A small network was shown many inputs. Here are its activations along a few directions, one row for each input.
In each table, some parts of the input vary, and every possible input appears once, in random order.
Descriptions start from the smaller parts, as in this example, which fits no table here: one of 3 separate values, together with either a single point or one of 11 places around a ring or (one of 4 places along a line, together with one of 8 places around a ring).
Shared parts are said once, and a part with two or three values counts as separate values.

Rows:
R1: [ 30 -28 -19   6  -9  20 -13 -24  35 -31   7  41   4  55 -26  -2  72]
R2: [-20  16  -1  14  -8 -12  21  23 -38 -23 -41 -41  -9 -49   0  42 -64]
R3: [ 35 -53 -36  10 -22  30   5  41  41 -51 -12  78 -43  32 -45  72  73]
R4: [-41  16 -11 -11  43 -37  76   5 -60  34   9 -76  27 -30  45 -55 -42]
R5: [-18 -34 -34  11  23  16   2 -27   1   7   5   5  18  58  12 -28  91]
R6: [-38   8  28  18  15 -35  38  -9 -70  -8  -1 -64  -9 -30  45 -27 -62]
R7: [-14 -29 -58 -15  45   2  26 -41   6  29  52 -10  33  76  -3 -56  67]
R8: [ 22  10 -18 -27 -22  41 -65 -15  84  70   9  41  22  17   5 -11  61]
R9: [ 12  -8  49   5 -52   7  43  62 -38 -84 -23  33 -35 -56 -18  67 -81]
R10: [  4  41  65   3  -9 -28 -25  12 -12  -1   5 -34 -11 -47  -3  -1 -86]
R11: [-10  54  55 -17 -17  -3 -55  -3  -8  44  -5  -4   5 -66  28  -4 -95]
R12: [ 37   7 -18   2  14  -1 -54 -23  59  14  -3  31  -2  41 -40   3  67]
Q: What is each input in this table made of?
A: one of 2 separate values, together with either a single point or one of 5 places along a line
Q: The inputs of R11 and R8 match in every part but the choice among 2 separate values. If R9 is changed in the same way as R11 into R8, which row does it become?
A: R3
Q: Start at R4 and move only the place on the line of 5, one step at a time. The first step leads to R6. Which rows follow, in order?
A: R2, R10, R11
Q: Which other rows does R12 become when the choice among 2 separate values takes its other values? List them by row number.
A: R10

Rows:
R13: [ -6  -6 -12  -7   4  28 -43 -36  46  55  20  12  28  49  11 -36  78]
R14: [ -7 -19 -18   3   3   8   1  -7   3 -13  -1  14   2  36  -6   8  47]
R15: [ -2 -28 -27   2   4  11  16  -7   5 -10   4  10   6  39  -3   0  52]
R16: [-28  19  -2 -12  16   6 -32 -46  14  75  28 -35  35  19  26 -65  19]
R17: [ 24 -15 -22 -13  -5   9  11   6  26  -5  10  30   4  16  -7   6  29]
R18: [ 15 -14 -21  -5   0   9   5  -2  22  -5   7  27   4  20  -6   5  33]
R19: [  8 -18   9  14 -16   9  -7  20   1 -33 -15  30 -22  -2 -10  40   9]
R20: [-16   9  -5  -2  22 -18  18 -12 -20  14   4 -34  11  -3   6 -28 -17]
R21: [ 21  -5   7   0 -19  12 -22  13  22 -13  -6  37 -20  -5  -9  30   5]
R22: [ 11  27  22 -10  -7  -8  -8  13   0  13  -8  -1  -5 -43   3   4 -52]
R23: [  8  -7   4   8 -18  10 -23  14  15 -24 -12  25 -19  -5 -13  34   7]
R24: [-14  10  -2   0  18 -16  20 -13 -24  10   3 -31  10  -2   9 -22 -17]
R25: [  5 -23 -14   3   3   7  -1  -6   3 -10   4  23   2  30  -4   5  39]
R26: [  3 -16  13  16 -28  13 -18  19  -1 -39 -20  25 -21  -1 -14  44   7]
R27: [  1  17  26   5  -5 -11  -3  13 -18  -5  -8 -14 -10 -36   4  13 -53]
R28: [  4 -19 -17   1   6   7  -2  -9  13  -8   0  19   4  29  -5   1  44]
R29: [-21   2 -15   1  21 -11  38 -12 -27  10   6 -45  18   4   7 -31  -4]
R30: [  1  13  -5  -8  15 -17  24  -4  -8  12  12 -24   9 -12   5 -25 -28]
R31: [-13  13  25  12  -4 -11   4  17 -28 -18 -12 -22 -11 -35  -2  15 -54]
R32: [-22   5  -2   6  19 -16  20 -12 -33   5   0 -38   9   2  12 -22 -12]
R33: [  9  13 -11 -17   8 -14  32   2  -4  14  14 -20   9 -16   5 -22 -31]
R34: [-18  14  34  17 -11 -11   5  22 -35 -22 -21 -23 -19 -36   2  18 -50]
R35: [  7  25  26  -6  -5 -13  -5  11  -6   4  -7  -8 -12 -36   5   5 -55]
R36: [ 30   0   8  -8 -23  17 -30  17  31  -9  -2  43 -14 -10 -16  27   1]
Q: The inputs of R17 and R33 match in every part but one. If R13 is changed in the same way as R17 into R33, which row does it become?
A: R16
Q: What is each input in this table made of?
A: one of 2 separate values, together with either a single point or one of 5 places along a line or one of 6 places along a line
Q: Which other rows does R17 become when the place on the line of 6 takes its other values? List them by row number.
A: R14, R15, R18, R25, R28
Q: Start at R26 and move only the place on the line of 5, one step at a time. The first step leads to R19. Which rows follow, in order?
A: R23, R21, R36
Q: Which other rows does R20 become when the place on the line of 6 takes its other values? List them by row number.
A: R24, R29, R30, R32, R33
